Each row below holds a small network's activations on one input, seen along a few directions.
Each table varies a few parts of the input and shows all the possible inputs, shuffled.
A made-up example of a description, with smaller parts first: line(4) and (point or (values(2) and ring(5)) or ring(11)).
Shared parts are said once, and a part with two or three values counts as separate values.
In the rows, zero is written as 128.

Table:
x1: [165 202 116  52 109 108 125  52  51 133 126 132 125]
x2: [136  73 120 136 129 107 153 143 138 118 145 134 137]
x3: [115 126 128 175 150 162 132 122 144 161 123 151 113]
x4: [120  91 143 134 123 172 143 147 172 117  99 131 123]
x5: [121 151 125 157 143 102 104 130 111 146 158 131 124]
x6: [124  73 135 146 126 159 155 141 170 120 117 146 126]
x7: [129 115 135 117 113 110 123 155 140  97 134 110 143]
x8: [116 110 131 111 118 133 129 156 153 105 107 106 136]
x9: [118 172 130 147 137 114  98 136 115 141 141 116 131]
x10: [125 130 115 166 154 111 127 124 113 161 152 141 124]
x11: [131  93 130 127 117  98 130 150 136 100 152 125 138]
x12: [111 143 137 163 146 174 121 127 146 158 105 135 111]
x13: [105 165 127 141 142 136 105 136 127 147 114 113 124]
x14: [177 147 121  20  83 104 150  74  76  87 117 122 137]
Q: The inputs of x8 and x13 match in every part but one. If x7 is changed in the same way as x8 into x13, which row does it become?
A: x9
Q: What is each input in this table made of?
A: values(2) and (point or ring(6))
Q: Change only the values(2) part in x12. List by row number the other rows that result.
A: x4

Table:
x15: [148 150 118  87 114  89 126 107  88 115 143 120 137]
x16: [147 108 132  85 104 139 151 115 132 101 110 130 132]
x17: [127  86 136 115 113 155 150 142 163 103 105 129 130]
x18: [144 198 116 101 127  85 103  90  64 140 152 122 129]
x19: [148  96 127  91 105 101 144 132 124  92 139 123 141]
x20: [ 92 120 128 221 168 133 107 167 157 168 151 136 122]
x21: [144 209 122  91 126 124 110  72  70 151 122 129 118]
x22: [110  95 133 171 140 127 125 167 159 129 139 125 132]
x23: [129  74 132 120 114 116 143 158 155  94 133 122 140]
x24: [ 90 131 133 212 168 174 114 147 163 178 119 142 107]
x25: [148 161 124  79 114 128 132  90  95 126 114 127 127]
x26: [109 108 136 163 140 166 132 149 166 139 109 132 120]
Q: The inputs of x16 and x19 match in every part but one. If x21 is changed in the same way as x16 into x19, which row does it become?
A: x18
Q: What is each input in this table made of?
A: values(2) and line(6)
Q: Change only the values(2) part in x26. List by row number the other rows that result.
A: x22

Table:
x27: [156  98 114  82 106  85 158 112 118  97 147 134 151]
x28: [147 224 130  60 112 135 107  71  74 127 107 122 121]
x29: [146 207 132  51 103 147 123  66  80 113  89 116 121]
x30: [ 83  77 137 192 144 115 117 214 180 113 145 101 142]
x31: [144 192 111  71 111  50  90 112  58 105 159 108 140]
x32: [ 83 107 125 217 160 111  93 205 174 130 155 102 133]
x33: [142 150 119 100 127 164 152  74 101 144  95 142 123]
x34: [140 212 127  79 123  70  82  97  53 134 153 109 139]
x35: [ 94  78 146 157 139 181 129 195 205 117  94 118 123]
x36: [144 158 113 133 148  85 114 102  74 164 162 132 133]
x37: [119 117 130 205 165 114 112 132 124 170 171 147 118]
x38: [149 111 110 102 121  65 147 123  93 114 158 126 142]
x39: [146 168 114 111 134 154 137  79  93 160 115 147 120]
x40: [161 112 122  74 116 135 162  99 117 113 112 134 125]
x41: [104  60 150 161 126 162 136 206 204  99 107 109 143]
x42: [ 79  92 142 165 140 188 123 176 202 138  78 118 115]
x43: [140 228 125  76 117 103  98  82  64 138 134 117 128]
x44: [160 151 124  36  76  75 121 106  92  71 140 105 157]
x45: [ 83 129 142 227 171 128  84 191 169 160 144 104 129]
x46: [117 135 127 200 157 148 127 121 135 177 150 157 109]
x47: [172  95 126  77 101 114 169 110 117  96 123 127 144]
x48: [147 179 131  35  91 131 124  75  87 104  94 107 119]
x49: [128  53 130 150 121 117 154 145 163 107 157 157 137]
x50: [117 110 133 167 144 191 149 107 152 156 100 162 109]
x51: [142 174 110 129 141 121 128  91  85 170 143 141 124]
x52: [123  66 127 172 137  96 145 153 138 123 169 146 128]
x53: [ 88  62 138 170 130 137 124 205 204  97 133 111 151]
x54: [116  81 132 147 134 174 151 116 161 145 105 155 106]
x55: [146 140  98 123 137  63 125 116  82 134 169 131 133]
x56: [ 86 141 143 200 155 191 107 167 188 162  92 128 115]
x57: [144  49 142 143 117 144 166 144 162 109 132 153 131]
x58: [152 163 121  52  93  54 111 117  66  88 149 101 149]
x59: [121 129 130 179 151 180 135 109 143 169 121 166 106]
x60: [133  67 137 139 133 164 157 134 164 125 119 158 112]
x61: [121  97 114 195 152  94 122 147 130 141 181 149 119]
x62: [ 82 121 144 186 148 204 120 166 194 149  72 126 116]
x63: [166 166 133  28  87 122 128  91  91  85 107 105 126]
x64: [179 148 134  31  70 104 133 103  90  70 118  98 147]
x65: [142 124 118  82 118 146 156  82 113 133  99 133 119]
x66: [ 81 149 140 220 162 159  99 179 181 169 122 119 118]
Q: What is each input in this table made of?
A: line(4) and ring(10)
Q: The inputs of x44 and x53 match in every part but the line(4) part. If x58 is changed in the same way as x44 into x53, which row does it become?
A: x30

Table:
x67: [124 130 128 147 136 133 125 138 136 135 130 127 128]
x68: [144 188 116  88 123 102 115  85  71 138 133 123 127]
x69: [183 178 118  10  83  83 136  61  50  91 130 118 140]
x70: [119 124 128 152 138 130 124 135 138 139 136 136 125]
x71: [121 127 132 148 135 146 126 129 137 137 125 137 120]
x72: [120 120 131 137 127 130 127 143 142 121 127 124 132]
x73: [120 103 130 141 129 126 129 148 146 119 133 127 129]
x74: [121 119 132 140 131 150 133 130 145 134 116 131 123]
x75: [121  97 128 143 132 133 137 147 149 124 127 129 127]
x76: [124 115 130 153 137 125 128 139 135 136 138 131 130]
x77: [120 106 129 138 132 143 137 140 149 129 118 131 129]
x78: [120 128 134 139 133 135 120 140 138 132 124 123 126]
Q: What is each input in this table made of?
A: values(2) or ring(10)
Q: Start at x74 and move only the ring(10) part, one step at a time. The first step leads to x71. Which rows follow, in order?
A: x70, x76, x67, x78, x72, x73, x75, x77
